These are the activations of a small neural network, seen along a few directions. Each row is one input.
Each table varies a few parts of the input and shows all the possible inputs, shuffled.
Descriptions start from the smaller parts, as in this example, which fits no table here: one of 2 separate values, together with either a single point or one of 11 places along a line or (one of 5 places around a ring, together with one of 6 places along a line).
Shared parts are said once, and a part with two or three values counts as separate values.

Other details of the inputs shift rows strongly along two fixed directions, in all tables alike. That doesn't count.

A family of inputs:
x1: 28, -37, -6, -23, -56, 10, 23, 27, 37, -42, 28, -56
x2: 6, 42, 25, 63, 12, 42, -49, -33, -96, -47, -40, 46
x3: -59, 80, -11, -16, 26, 4, -34, -10, 0, 26, -29, -16
x4: -26, 24, -40, 3, 50, -14, -66, -44, 24, 18, -33, 24
x5: -10, 17, -21, -19, -19, 30, -39, 38, 25, -22, 16, -35
x6: 79, -63, 29, -16, -37, -62, 90, 9, 4, -20, 3, 17
x7: 14, 30, -37, -3, 5, 21, 0, -2, 68, 38, 41, -55
x8: -11, 31, -68, -14, 2, 17, -21, -27, 90, 15, 32, -37
x9: -85, -39, 33, 47, 26, 27, -22, -43, -110, -30, -34, 61
x10: -21, -70, 46, 35, -13, 21, 33, 12, -79, -17, 13, 52
x11: -1, 28, 27, 16, 31, -30, -30, -9, -70, -15, -53, 69
x12: 111, -68, 25, 6, -33, -28, 61, 25, 4, -4, 19, 23
x13: 36, 4, -1, -37, -49, -12, 58, 35, 32, -3, 21, -8
x14: 3, 4, 20, 2, -17, 26, -15, 30, -12, -20, 4, -56
x15: 0, -91, 43, 8, -19, 10, 81, 26, -10, 23, 52, -10
x16: -20, 38, -19, 11, 64, -8, -65, -24, 12, 49, -26, 4
x17: -59, 59, -78, -68, 1, -12, -14, -7, 115, 34, 14, -38
x18: 14, 12, 32, 4, 26, -41, 8, -2, -33, 18, -28, 17
Each input here is: one of 3 separate values, together with either a single point or one of 5 places around a ring.
Question: Changing only the choice among 3 separate values turns x3 into x17. The same change can be made to x14. Which row results?
Answer: x1
Question: List by row number the other rows that have the choice among 3 separate values in common with x10.
Answer: x2, x5, x11, x12, x13

A family of inputs:
x19: -11, 1, -3, 0, 15, -3, -16, 0, -2, 9, -5, 7
x20: 4, 13, -10, 5, 11, -3, -14, -15, 5, 3, -9, 10
x21: 0, 9, -6, 8, 18, -3, -13, -12, 2, 12, -4, 8
x22: 0, -12, 19, 7, 2, -8, 11, -3, -25, -2, -12, 10
x23: -16, -19, 3, 8, -6, 18, 1, 3, -15, -9, 10, 10
x24: 7, 8, -1, 5, -6, 8, -6, -4, -4, -12, -3, -8
x25: -13, 11, -2, -2, 15, -10, -4, -7, -1, 13, -7, 11
x26: -6, -23, 9, 21, -7, 21, 5, -8, -25, -14, 7, 9
x27: -20, 5, -3, -6, 8, -7, -9, -7, 0, 0, -10, 3
x28: -14, 7, 1, 1, 9, 8, -17, 7, -5, 6, -2, -5
x29: -7, -2, 15, 3, -1, 2, 6, 4, -17, 0, -4, -5
x30: -16, 23, -61, -43, 13, -12, -15, 10, 98, 44, 29, -20
x31: 13, -1, 0, 7, -3, -3, -2, -10, -7, -13, -8, 6
x32: 1, -1, 3, 7, -2, 9, -8, -3, -4, -9, -1, -11
x33: -10, 17, -7, -4, -1, 6, -18, 4, -1, -8, -6, -2
x34: 8, -1, 2, 0, -4, -6, -3, 0, -9, -13, -9, 11
x35: 6, 11, 2, 0, -3, 2, -4, 5, -5, -4, -4, 4
x36: -7, 2, -7, 4, 11, 0, -18, -12, 3, -1, -7, 0
x37: -9, 16, -6, -5, 8, -10, -5, -10, 2, 5, -12, 13
x38: 25, -22, -23, -25, -17, -2, 31, 23, 71, 28, 46, -45
x39: -12, 2, -5, -3, 9, -4, -18, -1, 1, -1, -7, 6
x40: 5, -2, 12, 2, -8, -9, 10, -6, -22, -17, -15, 12
x41: 46, -26, -7, -14, -23, -6, 46, 21, 49, 18, 42, -31
x42: -38, -5, -6, 1, 2, 16, -3, -5, -5, 1, 7, 5
x43: 3, 10, 9, 0, -7, -1, 8, 0, -13, -6, -8, 4
x44: 72, -54, 45, 0, -61, -12, 85, 25, -23, -35, 16, -10
x45: -1, 6, 14, 4, 0, -1, 9, 2, -16, 2, -3, 1
x46: 3, 6, 6, 4, 4, 3, -3, 7, -8, 4, 1, 2
x47: -4, -1, 5, -1, -3, 5, -8, 8, -6, -9, -2, -5
x48: 9, -11, 7, 12, 7, -1, -2, -7, -10, 2, -4, 3
x49: -23, 11, 1, -5, 3, 3, -10, 0, -3, -3, -7, -8
x50: 12, 11, 0, 7, -2, 6, -4, -6, -3, -4, -3, -1
x51: -5, 8, -4, 1, 16, -6, -13, -2, 0, 11, -4, 13
Question: Describe the family of inputs behind these rows.
Answer: one of 3 separate values, together with either a single point or (one of 2 separate values, together with one of 5 places around a ring)
Question: Changing only the choice among 3 separate values turns x49 into x32. The same change can be made to x22. Which row results?
Answer: x48
Question: A walk changes only the place on the ring of 5. It starts at x51 and steps to x19. List the rest of the walk in order.
Answer: x39, x34, x30
